A small network was shown many inputs. Here are its activations along a few directions, one row for each input.
Each table varies a few parts of the input and shows all the possible inputs, shuffled.
A made-up example of a description, with smaller parts first: ring(8) and (point or ring(9) or (values(3) and line(4))).
Shared parts are said once, and a part with two or three values counts as separate values.
(in the rows, 128 means zero)

Other details of the inputs shift rows strongly along two fixed directions, in all tables alike. That doesn't count.

A family of inputs:
R1: [127 139 106 117 134 158  92 149 106 147 114 104 113]
R2: [135 139 126 124 109 118 124  99 141 116 110 120 142]
R3: [128 138 102 109 159 158 115 129 118 132 115 101 102]
R4: [114  92 172 144 118 164 183 134 131 170 149 215 104]
R5: [136 138 121 121 146 118 135 136 126 114 141 107 144]
R6: [152 122 140 111  99  76 142 129 142 114 163 118 168]
R7: [119 130 121 134 117  94 108 104  98 129 132 123 136]
R8: [106 140  89 127 144 200  80 135 104 163 102 106  75]
R9: [111  75 170 150 137 155 206 135 135 145  95 215 119]
R10: [129 132 120 148 117 117 107 117 137 107  99 116 146]
R11: [152 125 138 111  99  75 140 128 141 112 163 113 168]
R12: [123 140 125 159 124 123 108 128 134 118 144 114 132]
R13: [124 144 115 144 149 123 129 117 140 113 146 104 131]
R14: [129 144  93  83 137 193  94 124 103 168 105 109  71]
R15: [143 116 143 135 108  76 126 146 137 107 149 109 172]
R16: [144 132 145 155 117  83 120 133 144  97 153 121 158]
R17: [117  62 168 117 138 153 203 164 118 158 128 197 123]
R18: [128 137 147 163 115  78 120 128 152  91 140 133 155]
R19: [128  89 173 122 115 156 186 152 119 172 144 214 116]
R20: [120 132 101 131 128 159  93 121 121 131  76 111 115]
R21: [110  93 178 132 117 154 181 136 134 161 126 224 101]
R22: [126 121  98  88 149 154 121 142 109 139 112  89 116]
R23: [104 142  92 115 144 189  76 136 108 155  79 114  73]
R24: [103  87 171 145 148 152 196 146 136 147 117 217 104]
R25: [145 145 126 114 118 116 118 116 133 122 147 114 128]
R26: [136 142 123 122 110 119 121  98 141 116 109 116 141]
R27: [137 139 120 126 149 117 129 125 135 108 137 105 132]
R28: [142 137 137 136 137  86 148 133 139  96 159 113 168]
R29: [145 147 122 110 115 115 120 126 127 128 151 112 140]
R30: [132 151 122 132 118 123 118 108 138 125 156 112 129]
R31: [126 128 138 148 108  61 121 101 112 110 150 129 161]
R32: [143 135 144 150 114  83 122 142 136 104 156 118 169]
R33: [120 136  96 120 148 157 121 112 124 125  78 102 111]
R34: [137 136 126 140 126 115 103 134 131 115 134 111 133]
R35: [119 118  92  88 136 186  85 155  93 171  89  95  91]
R36: [115 145  96 126 160 166 115 121 123 138 123 100 100]
R37: [121 146 118 133 148 112 127 119 143 103 123 113 127]
R38: [136 150 146 135 108  79 130 107 156  99 152 129 151]
Each input here is: values(2) and (point or (values(3) and line(6))).

A family of inputs:
R39: [151 165 140 134 127  37 146 108 189  50 167  96 177]
R40: [117 107 161 130 146 136 159 167 134 141 162 175 106]
R41: [143 152 145 173  78  25  93  94 146  88 194 109 177]
R42: [123 148  95 128 147 187 116 113 148 127  89  96  98]
R43: [109 150 124 138 120 151 121 100 136 137  97 146 111]
R44: [128 124  74  69 168 166 125 139  86 152 100  63 111]
R45: [118  88 170 178 133 161 173 161 145 145 153 191 121]
R46: [127 181  74 104 155 181  72  96 118 129  75  81  80]
R47: [156 154 125 158 124  31 103 114 146  47 132  73 201]
R48: [110  63 173 146  92 118 160 130 110 150 105 206 132]
R49: [204 154 139  72  41  26  91 140 136 107 213  61 216]
R50: [123 135  64 114 158 185  75 139 117 129  63  49 111]
R51: [105 104 135 144 119 137 130 138 112 138  86 159 134]
R52: [123 127 145 154 141 148 124 142 115 142 140 165 104]
R53: [107 171  84 132 130 165  55 123 102 153 116  92  92]
R54: [117  71 170 123 145 125 189 174 134 135 111 187 130]
R55: [114  95 176 146  92 132 166  96 136 154 119 218 113]
R56: [130  94 157 111 147 143 224 124 135 147 155 191 126]
R57: [126 148  81  80 169 178 109 135  89 162 155  73  93]
- Describe the family of inputs behind these rows. => point or (values(3) and line(6))
- Which other rows does R48 become when the values(3) part takes its other values? List them by row number. => R41, R55
- Which other rows does R44 become when the line(6) part takes its other values? List them by row number. => R47, R48, R50, R51, R54
- Start at R56 and move only the line(6) part, one step at a time. The first step leads to R39. Which rows follow, in order? => R42, R46, R43, R55

A family of inputs:
R58: [129 154 118 148 142 129  98 134 125 115 129 112 125]
R59: [138 137 131 126 112  65 126 111 122 108 165 109 165]
R60: [103 144 100 130 159 168  98 133 126 135 102 112  82]
R61: [105  46 191 164 121 151 214 159 144 155 122 232 128]
R62: [146 158 133 161 114  94 123 100 150  93 144 117 163]
R63: [ 89 121  80 100 162 205 102 120  88 171  58 115  62]
R64: [124 149  99 109 128 179  96 107 118 155 108 114  85]
R65: [145 142 106 100 180 137 161 136 134 112 154  83 133]
R66: [137 137 131 153 123  74 125 111 123  95 135 113 172]
R67: [151 135 141 119 107  71 125 127 147  94 137 113 163]
R68: [114 146  90  84 134 223  96 118  97 193 103 124  55]
R69: [116 145 103 114 144 168  85 138 110 150 118 112  81]
R70: [137 152 139 137 119  81 115 131 140 106 182 114 147]
R71: [143 140 121 118 127 121 112 133 126 113 101 111 143]
R72: [127 126  97 119 134 180  96 142 104 152  95  99 114]
R73: [121  50 195 138 103 151 209 169 124 180 155 234 128]
R74: [146 123 135 140 102  81 122 130 144 103 157  99 171]
R75: [136 133 131 137 115  64 122 107 127  99 148 109 163]
R76: [127 136 117 116 133 115 120 125 145 103  97 106 133]
R77: [126  61 201 118 107 140 212 166 127 170 138 247 123]
R78: [129 153 130 159 121  90 132  92 168  85 139 113 152]
- Describe the family of inputs behind these rows. => point or (line(4) and values(5))

A family of inputs:
R79: [117 147  91 123 140 160  97 108 123 129  90  93 105]
R80: [155 146 132 116 125  76 144 124 149  97 183  95 167]
R81: [129 145 100  98  96 148  65 121  98 162 115 101 106]
R82: [114  88 172 163 125 138 187 129 140 136 118 207 130]
R83: [101 123 130 142 139 176 126 123 119 155 102 167  82]
R84: [123 141  94 117 148 162  91 142 113 137 113  87 106]
R85: [133 145 101  99  97 147  65 120  97 160 116 102 107]
R86: [148 135 132 131 126  56 138 124 144  82 159  92 182]
R87: [158 148 134 119 123  67 144 123 152  91 187  92 174]
R88: [144 145 135 146 122  62 132 114 163  72 141 101 175]
R89: [123  76 172 131 134 130 196 154 123 146 134 195 135]
R90: [115 112 128 117 144 175 143 138 122 149  89 155  98]
R91: [125 142  94 118 148 160  91 142 112 136 114  86 108]
R92: [108  99 176 172 125 136 174 129 137 140 130 218 116]
- Describe the family of inputs behind these rows. => values(2) and (point or line(6))
- The inputs of R91 and R84 match in every part but the values(2) part. If R82 is changed in the same way as R91 into R84, which row does it become? => R79
